A small network was shown many inputs. Here are its activations along a few directions, one row for each input.
Each table varies a few parts of the input and shows all the possible inputs, shuffled.
Descriptions start from the smaller parts, as in this example, which fits no table here: ring(8) and (point or (values(2) and line(4)) or ring(9)).
Shared parts are said once, and a part with two or three values counts as separate values.

Other details of the inputs shift rows strongly along three fixed directions, in all tables alike. That doesn't count.

Rows:
r1: 8.1 26.3 6.5 -16.3 7.5 20.8 -16.3 -3.3 -4.6 8.3 13.9 -15.4
r2: 16.3 19.7 18.8 -11.3 -3.0 21.4 -16.6 -4.0 -18.7 -9.8 4.3 -8.4
r3: -0.6 20.8 15.9 -5.4 -1.1 16.9 -17.3 -0.9 -30.5 -15.1 8.1 -4.4
r4: -12.8 -8.4 -18.0 -23.1 -11.3 -6.3 -30.8 6.0 36.2 -9.8 -27.3 34.1
r5: -1.3 14.2 0.4 -2.9 -25.2 7.3 -3.1 -11.4 -6.3 2.9 39.2 2.5
r6: 6.7 21.5 -2.7 3.4 -18.1 33.9 -5.3 11.0 -17.2 14.2 4.9 -8.2
r7: -21.5 -12.2 44.7 18.9 19.9 -13.9 39.9 18.4 -30.5 24.2 -14.5 -46.5
r8: 6.3 8.1 12.7 -9.2 -11.1 23.6 -17.8 2.6 0.1 0.8 27.9 -16.9
r9: 10.7 20.4 -6.0 -7.7 3.9 23.7 -15.8 -3.7 -15.0 23.3 14.5 -7.2
r10: -18.5 -55.0 8.5 2.4 17.5 -40.5 14.6 7.2 13.6 37.7 -50.2 5.1
r11: 3.2 25.8 10.3 -4.8 -14.1 29.3 -4.3 12.1 -7.2 -0.6 3.0 -16.5
r12: -8.5 32.5 6.0 -4.9 -30.0 12.9 6.7 0.5 -20.3 8.9 12.2 -4.8
r13: -6.4 25.3 4.3 -12.5 7.8 19.2 -17.8 -7.6 -10.5 -0.9 14.4 -15.9
r14: 25.6 -10.8 -55.7 74.4 22.2 -57.8 59.4 -24.4 66.0 -51.0 4.7 61.1
r15: -26.8 -28.3 -23.8 -28.9 -15.0 -3.2 -22.1 11.4 21.1 -21.9 -0.5 30.9
r16: -4.2 32.2 0.9 -16.2 -8.9 6.5 -5.3 -15.2 -17.7 17.8 22.3 -1.0
r17: 38.2 -19.8 -2.4 69.8 31.3 -12.0 52.1 -9.1 10.5 -0.3 34.6 -17.4
r18: 2.7 20.0 16.4 -7.4 -3.3 21.5 -19.3 -8.9 -24.6 -18.9 5.7 -8.6
r19: 24.7 17.1 9.7 -8.0 -8.9 17.1 -19.1 -3.2 -25.1 2.3 4.6 -10.2
r20: -7.3 6.1 10.5 -5.1 -9.9 21.6 -18.4 -2.2 -5.1 -7.3 28.4 -18.3
r21: 13.9 -25.1 17.2 42.1 30.1 -41.4 32.5 -0.8 11.5 24.5 -19.2 -21.7
r22: 3.6 -22.5 -27.5 -29.8 -13.7 3.6 -20.8 1.5 4.5 -12.1 -28.4 42.1
r23: -54.8 -76.1 15.4 -79.8 -17.0 -52.7 2.8 5.1 -10.2 29.8 -77.8 31.1
r24: -2.5 -30.4 34.9 46.0 68.0 -48.8 69.6 -2.2 -11.3 20.5 -5.3 -44.0
r25: 19.0 43.1 -18.9 48.7 5.9 12.6 -9.9 -15.2 23.6 -41.0 29.8 10.9
r26: 16.8 23.5 -5.2 -11.4 2.4 16.0 -17.4 -2.6 -8.9 16.7 14.4 -13.8
r27: -2.0 -33.7 -31.1 -31.4 -22.4 -3.1 -22.2 9.4 27.4 -5.4 -5.9 26.4
r28: 2.7 -15.9 38.6 15.5 11.3 -11.9 37.4 15.6 -25.8 42.8 -18.9 -53.0
r29: 12.4 14.9 -65.0 42.1 5.8 -12.2 -4.3 -5.9 59.1 -69.7 10.3 65.7
r30: -43.7 -33.2 -15.3 -47.4 -20.7 -4.1 -11.0 19.9 15.8 -10.8 -49.4 22.2
Each input here is: values(5) and (point or line(5)).
- Changing only the values(5) part turns r30 into r18. The same change can be made to r6. Which row results? => r22
- Change only the values(5) part in r24. List by row number the other rows that result. => r3, r7, r15, r29

Rows:
r31: 7.3 28.1 49.8 60.4 27.4 -8.6 45.5 -10.4 -28.9 -2.9 33.0 -54.3
r32: 62.1 52.9 -20.3 78.8 14.8 11.1 31.2 -18.2 9.2 -18.1 43.9 1.8
r33: -34.6 8.7 26.7 -21.5 -10.8 4.3 -8.0 8.0 -18.4 2.2 -3.5 -9.3
r34: 11.2 8.6 32.7 17.4 8.2 -7.5 11.1 -0.7 -29.3 46.2 -4.4 -33.5
r35: -13.9 5.4 -43.7 -59.3 -55.7 41.1 -75.9 9.6 22.1 4.5 24.6 37.6
r36: 36.8 24.4 -16.3 42.6 10.7 -2.9 24.5 -9.7 4.9 -0.9 13.7 3.1
r37: -13.7 1.5 79.0 -35.3 8.5 22.1 -31.8 14.3 -68.1 76.3 -21.3 -76.6
r38: 35.4 -9.5 9.7 42.7 41.2 -8.6 31.1 -1.7 4.9 -1.9 -6.2 -18.3
r39: -39.0 -42.9 22.0 -22.9 5.1 -48.4 28.0 -4.4 -7.0 33.1 -43.3 2.0
r40: -62.0 -28.3 32.1 -72.4 -28.3 -19.9 -25.4 7.8 -31.4 53.2 -45.0 2.6
r41: 22.2 84.5 -31.4 12.8 -35.0 41.1 -29.5 -20.2 -2.7 -35.6 57.1 32.8
r42: 45.3 67.8 -44.2 31.0 -14.5 55.7 -30.1 -9.5 16.4 -86.5 56.3 26.3
r43: 20.3 -67.5 -37.5 52.1 34.1 -51.0 64.9 -6.5 63.4 -11.3 4.2 18.7
r44: -25.8 -15.0 -28.8 -94.0 -37.0 24.4 -81.9 18.8 11.2 1.3 -50.7 40.4
r45: 53.4 89.6 -10.5 45.5 -12.5 44.0 -15.7 -16.6 -17.8 -4.9 59.5 -13.7
r46: -11.7 -49.3 44.9 1.5 17.9 -23.9 30.3 8.6 -13.5 67.1 2.1 -55.0
r47: -28.5 -89.6 25.7 -4.3 39.5 -52.9 47.0 15.9 5.3 1.6 -62.2 -11.8
r48: -27.1 60.3 74.0 -33.9 -30.0 36.6 -34.2 -2.8 -83.2 69.5 25.9 -60.4
r49: 13.4 41.0 -33.1 19.3 -17.6 2.9 -2.6 -20.4 13.0 -33.9 28.4 35.8
r50: 14.2 -67.4 -37.3 32.4 24.0 -50.5 46.8 0.4 61.6 -9.5 1.1 24.4
r51: -15.8 -47.3 33.2 -1.1 29.0 -22.3 29.6 8.3 -8.2 2.2 -33.7 -28.4
r52: -11.4 -58.5 -44.6 -16.3 14.8 -28.1 18.6 11.2 43.9 -55.7 -43.2 47.9
r53: 22.6 -54.7 -58.6 39.3 25.0 -41.1 50.9 -4.2 65.9 -24.6 12.2 33.9
r54: -19.0 52.6 24.7 -8.5 -22.4 37.0 -32.9 -1.9 -35.5 -7.0 30.6 -16.8
r55: 27.7 14.3 16.0 18.8 21.6 14.3 -1.1 -1.9 -11.6 8.1 2.5 -28.2
r56: 7.7 -5.8 -23.8 -25.9 0.9 13.7 -26.3 7.8 11.3 -8.4 -22.8 18.9
r57: -61.2 -15.8 -45.7 -88.3 -52.5 7.1 -61.3 11.4 30.8 -39.6 -42.2 75.7
r58: -7.1 12.9 48.8 44.1 30.8 -13.0 48.4 -6.6 -32.7 6.6 17.9 -52.4
r59: 14.8 20.4 -29.6 -3.2 -18.1 9.3 -16.4 -4.7 12.9 -1.2 -4.3 27.6
r60: -23.7 -21.4 -13.7 -51.9 -19.2 14.0 -35.1 18.4 11.5 -29.8 -30.0 29.4
- What do these inputs look like to the network? => values(5) and (point or ring(5))
- Changing only the values(5) part turns r32 into r45. The same change can be made to r41. Which row results? => r49
- Which other rows agree with r43 in the values(5) part? List them by row number. => r39, r51, r55, r57, r59
- Which other rows agree with r35 in the values(5) part? List them by row number. => r34, r37, r40, r47, r54
- Change only the ring(5) part in r48. List by row number the other rows that result. => r36, r52, r56, r58
